Each row below holds a small network's activations on one input, seen along a few directions.
In each table, some parts of the input vary, and every possible input appears once, in random order.
Descriptions start from the smaller parts, as in this example, which fits no table here: line(4) and (point or (values(2) and ring(5)) or line(11)).
Shared parts are said once, and a part with two or three values counts as separate values.
In the rows, zero is written as 128.

Other details of the inputs shift rows strongly along two fixed directions, in all tables alike. That doesn't count.

Table:
r1: [118 120 124 133 132 127 134 130 138 133 134 120 126]
r2: [119 117 125 121 108 120 133 133 125 131 127 140 135]
r3: [109 120 130 130 115 129 131 134 127 122 126 143 126]
r4: [126 123 127 119 128 129 117 113 139 130 134 126 127]
r5: [193 138 152 149 190 132 121 138  50  96 170 140 159]
r6: [117 128 128 128 129 127 131 119 135 142 138 124 138]
r7: [131 119 130 110 128 126 125 126 136 141 126 124 123]
r8: [120 119 135 142 110 123 122 132 131 128 121 141 126]
r9: [125 116 128 138 108 123 123 127 130 130 122 144 130]
r10: [122 120 126 127 130 128 132 128 131 135 129 119 109]
r11: [194 133 161 157 170 123 142 147  41  97 156 160 150]
r12: [118 120 124 133 133 120 119 133 140 128 131 119 128]
r13: [124 116 120 124 130 119 129 129 137 135 131 117 135]
r14: [121 126 134 123 129 129 116 119 139 127 133 123 123]
r15: [113 121 129 130 111 122 122 137 129 123 128 141 128]
r16: [125 123 134 119 131 126 114 129 139 133 126 125 115]
r17: [130 120 127 115 130 127 115 124 138 136 126 128 119]
r18: [124 124 134 119 130 134 130 126 137 138 130 126 113]
r19: [124 120 124 122 130 118 133 126 131 138 127 121 116]
r20: [120 123 135 119 134 134 123 126 137 132 124 127 113]
r21: [116 118 136 142 113 130 131 129 130 127 120 142 124]
r22: [165 243  71 130  91 156 146 146 134  86  51 116 152]
r23: [127 122 130 114 126 128 127 115 136 135 133 122 131]
r24: [120 126 134 122 128 136 132 116 137 133 137 124 121]
r25: [127 116 119 123 129 121 118 125 132 132 125 121 115]
r26: [128 115 122 118 127 120 128 127 130 137 125 117 119]
r27: [115 122 127 125 111 119 138 132 126 132 129 144 132]
r28: [114 119 126 133 136 128 127 130 139 127 129 121 126]
r29: [193 137 154 143 188 131 130 140  47 101 169 137 162]
r30: [115 127 131 133 130 129 115 124 138 133 136 121 134]
r31: [114 127 130 132 129 136 131 121 136 138 140 122 132]
r32: [119 119 135 142 109 129 137 130 129 133 125 141 124]
r33: [171 252  81 122 110 162 156 130 142  95  58  97 148]
r34: [116 125 135 122 132 136 125 115 138 127 132 125 121]
r35: [111 126 132 133 133 136 124 120 136 133 134 123 132]
r36: [122 119 125 127 130 121 116 131 133 130 125 118 111]
r37: [127 124 132 114 130 124 131 125 136 141 128 128 120]
r38: [118 119 127 126 134 128 125 127 131 129 124 120 109]
r39: [124 117 118 129 132 120 120 127 140 131 132 121 132]
r40: [120 121 122 128 132 118 135 128 138 136 133 122 132]
r41: [113 122 129 130 111 129 137 134 127 128 131 142 126]
r42: [126 115 131 133 107 121 133 128 128 136 121 140 133]
Description of these inputs: ring(6) and (values(2) or ring(5)).
The inputs of r22 and r27 match in every part but the ring(6) part. If r39 is changed in the same way as r22 into r27, which row does it become?
Answer: r40
Change only the values(2) part in r9. List by row number the other rows that result.
Answer: r22
Which other rows agree with r38 in the ring(6) part? List them by row number.
Answer: r3, r20, r21, r28, r34, r35
Start at r18 and move only the ring(5) part, one step at a time. The first step leads to r10. Which rows follow, in order?
Answer: r1, r31, r24

Table:
r43: [157  49 181 137 226 105 111 130  56 129 224 131 124]
r44: [100 117 129 130 103 128 134 122 149 141 119 136 123]
r45: [115 139 116 110 132 134 113 108 167 151 124  94 124]
r46: [194 213 117 154 140 157 149 152  78  78  95 131 150]
r47: [100 113 124 129  99 121 124 126 144 134 122 136 123]
r48: [108 114 124 125 100 121 131 132 146 142 115 135 122]
r49: [106 113 119 124  98 119 129 131 145 139 119 135 131]
r50: [105 118 128 127 101 123 135 126 151 143 120 136 125]
r51: [151  52 193 121 221 113 104 128  60 126 225 145 118]
r52: [194 210 117 149 139 150 145 154  76  76  93 129 145]
r53: [ 98 117 124 130 101 126 132 121 148 138 123 137 132]
r54: [ 99 116 124 134  99 128 127 123 147 136 125 138 128]
r55: [117 131 114 112 140 132 112 112 172 138 117  94 116]
r56: [121 132 112  97 136 134 125 104 164 148 123  92 111]
r57: [103 118 123 126 100 120 133 125 150 140 124 137 134]
r58: [198 211 107 144 138 145 145 154  77  77  94 132 156]
r59: [108 114 124 126 101 120 127 128 146 141 115 138 116]
What do these inputs look like to the network?
Answer: values(5) or (values(2) and ring(6))
Change only the values(2) part in r52. List by row number the other rows that result.
Answer: r47
Start at r54 and move only the ring(6) part, one step at a time. The first step leads to r47. Which rows follow, in order?
Answer: r58, r49, r57, r53
